Here are a small network's activations along a few directions, averaged over the inputs that share one value of a field.
Related values have similar rows: they may be neighbours, one step apart, or belong to one group.
(in the rows, 500 means zero)
Random noise pushes rows far along 14 fixed directions. That doesn't count. These rows show it; they differ only by the noise:
[431 475 364 525 471 558 538 546 321 498 485 472 448 647 405 441 461 475
 337 658 399 333 421 543 667]
[520 525 294 565 643 408 479 295 547 552 546 448 645 477 436 395 602 542
 314 476 323 687 437 442 512]
[628 377 423 597 401 411 416 429 426 384 541 456 390 499 637 442 701 631
 470 499 593 426 627 561 576]
[571 376 703 447 446 362 474 400 447 652 410 486 597 399 510 483 570 353
 567 558 568 459 496 406 815]
[399 425 490 343 549 496 710 634 546 527 384 513 542 367 632 463 566 556
 387 501 651 609 597 510 684]
[407 561 476 435 566 639 611 625 515 411 458 462 458 438 537 576 522 537
 504 458 507 617 544 527 394]
[559 406 666 587 657 546 493 738 590 303 531 576 343 556 547 634 316 560
 296 470 627 545 674 370 314]
[822 400 580 639 605 317 593 321 666 454 453 534 784 372 478 457 554 366
 656 346 498 559 557 605 375]
[522 596 383 547 595 471 551 545 567 374 493 567 371 662 482 443 475 572
 447 499 519 415 518 628 411]
[375 423 581 445 565 553 584 600 405 563 532 513 381 277 483 492 558 555
 517 481 580 561 485 389 594]
[483 384 737 457 464 369 349 341 408 523 384 456 337 470 485 743 559 401
 631 670 585 494 471 396 576]
[364 442 455 661 500 442 535 381 505 625 592 528 426 395 401 473 459 554
 582 494 389 462 336 484 568]
[313 521 540 345 754 495 867 659 722 618 377 652 575 260 520 460 346 534
 527 382 658 513 411 506 433]
[654 528 638 494 607 459 391 529 557 398 456 530 366 527 624 543 494 534
 550 411 716 253 546 437 277]
[387 794 569 338 376 779 381 647 504 399 477 413 402 547 658 562 515 541
 468 524 470 420 537 427 617]
[553 590 600 487 596 501 585 647 664 453 575 678 641 411 475 378 319 540
 598 278 523 595 584 466 324]


Kopod, 16 values:
z15: [627 529 529 424 624 666 594 608 458 397 443 456 540 363 529 521 598 460
 372 429 604 439 541 502 366]
z13: [563 367 696 568 550 111 477 393 440 766 479 594 343 617 335 366 639 349
 924 377 661 646 554 555 628]
z14: [389 298 534 683 542 397 323 557 361 731 674 558 344 545 439 407 355 593
 354 456 523 501 460 196 564]
z16: [615 456 337 428 505 492 516 484 347 473 392 373 597 682 509 454 643 426
 281 564 533 409 541 607 528]
z2: [401 574 429 642 384 356  45  98 590 543 651 440 307 523 577 584 603 731
 397 539 342 616 418 261 537]
z4: [580 431 415 463 430 575 417 464 397 520 583 487 657 378 573 395 452 571
 408 540 467 265 410 390 506]
z10: [585 434 476 507 479 488 335 417 299 627 504 342 422 614 474 507 677 374
 541 570 508 444 437 435 556]
z6: [434 494 533 542 434 321 429 384 702 657 464 478 499 613 560 551 460 494
 551 440 537 504 493 505 496]
z1: [682 574 530 415 639 651 479 538 339 517 558 404 542 373 381 379 678 397
 448 442 512 329 422 424 433]
z11: [383 378 530 348 494 409 497 559 437 525 480 505 377 538 477 563 558 542
 382 637 631 683 577 444 581]
z12: [577 672 579 675 518 685 291 433 655 383 590 353 273 573 598 739 529 485
 465 550 438 410 435 437 353]
z3: [513 531 571 550 600 603 513 596 485 528 525 373 463 456 514 550 623 458
 585 282 539 714 598 463 323]
z7: [476 562 372 535 401 466 500 236 694 459 651 569 438 155 645 451 660 787
 507 556 528 362 356 592 587]
z5: [274 147 304 592 467 424 649 489 437 564 517 584 556 377 524 558 292 669
 268 654 480 537 428 472 515]
z9: [387 470 501 530 500 553 621 628 505 609 638 565 492 395 382 472 441 502
 543 459 450 751 494 478 519]
z8: [313 444 485 399 350 546 419 585 294 456 483 567 288 607 464 607 362 550
 538 743 518 376 445 494 532]
The values of Kopod form a ring.
Going along Kopod from z3 by way of its neighbour z15, in what order are z13, z2, z4, z11, z7 met?
Answer: z11, z7, z4, z13, z2
List every value one step from z12, in the order listed.
Answer: z10, z9
List every value one step from z6, in the order listed.
Answer: z16, z1

Ruguk, 16 values:
c1: [522 462 441 398 479 424 493 329 487 412 314 379 534 534 599 625 664 473
 380 667 515 510 537 563 617]
c10: [423 707 460 481 502 709 515 649 515 561 521 402 441 624 474 460 523 428
 371 529 408 532 469 496 669]
c14: [604 384 445 538 604 621 659 659 351 380 445 424 488 514 494 531 564 434
 396 554 538 497 595 581 479]
c15: [424 447 360 594 412 456 561 489 632 457 588 554 453 460 575 480 535 676
 416 528 457 762 599 589 634]
c8: [518 490 509 525 429 531 443 520 526 496 425 433 415 665 575 582 454 456
 440 565 556 195 453 527 486]
c11: [624 575 521 617 579 496 427 469 548 506 522 519 634 603 430 442 380 407
 467 373 401 398 454 452 336]
c13: [497 438 536 573 507 500 443 586 601 357 540 581 484 518 600 586 339 625
 326 505 505 632 626 411 416]
c2: [358 541 512 622 469 389 515 372 703 601 578 498 402 449 490 550 600 522
 760 409 389 940 529 551 594]
c4: [519 560 445 609 578 482 490 478 551 565 464 364 315 775 506 562 624 413
 487 518 513 558 508 589 527]
c16: [619 554 610 552 603 482 417 520 574 588 514 499 477 543 561 402 488 461
 357 394 606 290 492 370 545]
c9: [627 631 626 557 383 613 349 408 624 444 627 485 715 354 536 521 420 469
 575 460 305 516 468 388 525]
c5: [571 310 499 591 473 382 479 475 462 514 528 475 474 519 502 508 556 524
 477 464 584 488 574 504 452]
c3: [464 539 583 416 504 447 408 449 450 427 544 579 453 440 415 534 508 534
 447 578 491 646 534 419 532]
c6: [539 353 530 684 449 412 423 337 327 473 597 453 436 460 262 536 654 421
 657 541 289 812 537 527 591]
c12: [511 496 368 599 525 618 492 426 460 478 557 421 673 570 349 547 348 415
 265 629 231 407 334 474 428]
c7: [444 340 441 548 474 564 658 569 396 345 504 505 461 392 445 580 525 561
 486 590 450 651 570 610 540]
The values of Ruguk form a ring.
List every value one step from c6, in the order listed.
Answer: c1, c7
List every value one step from c8, in the order listed.
Answer: c5, c12
List every value one step from c9, in the order listed.
Answer: c15, c2
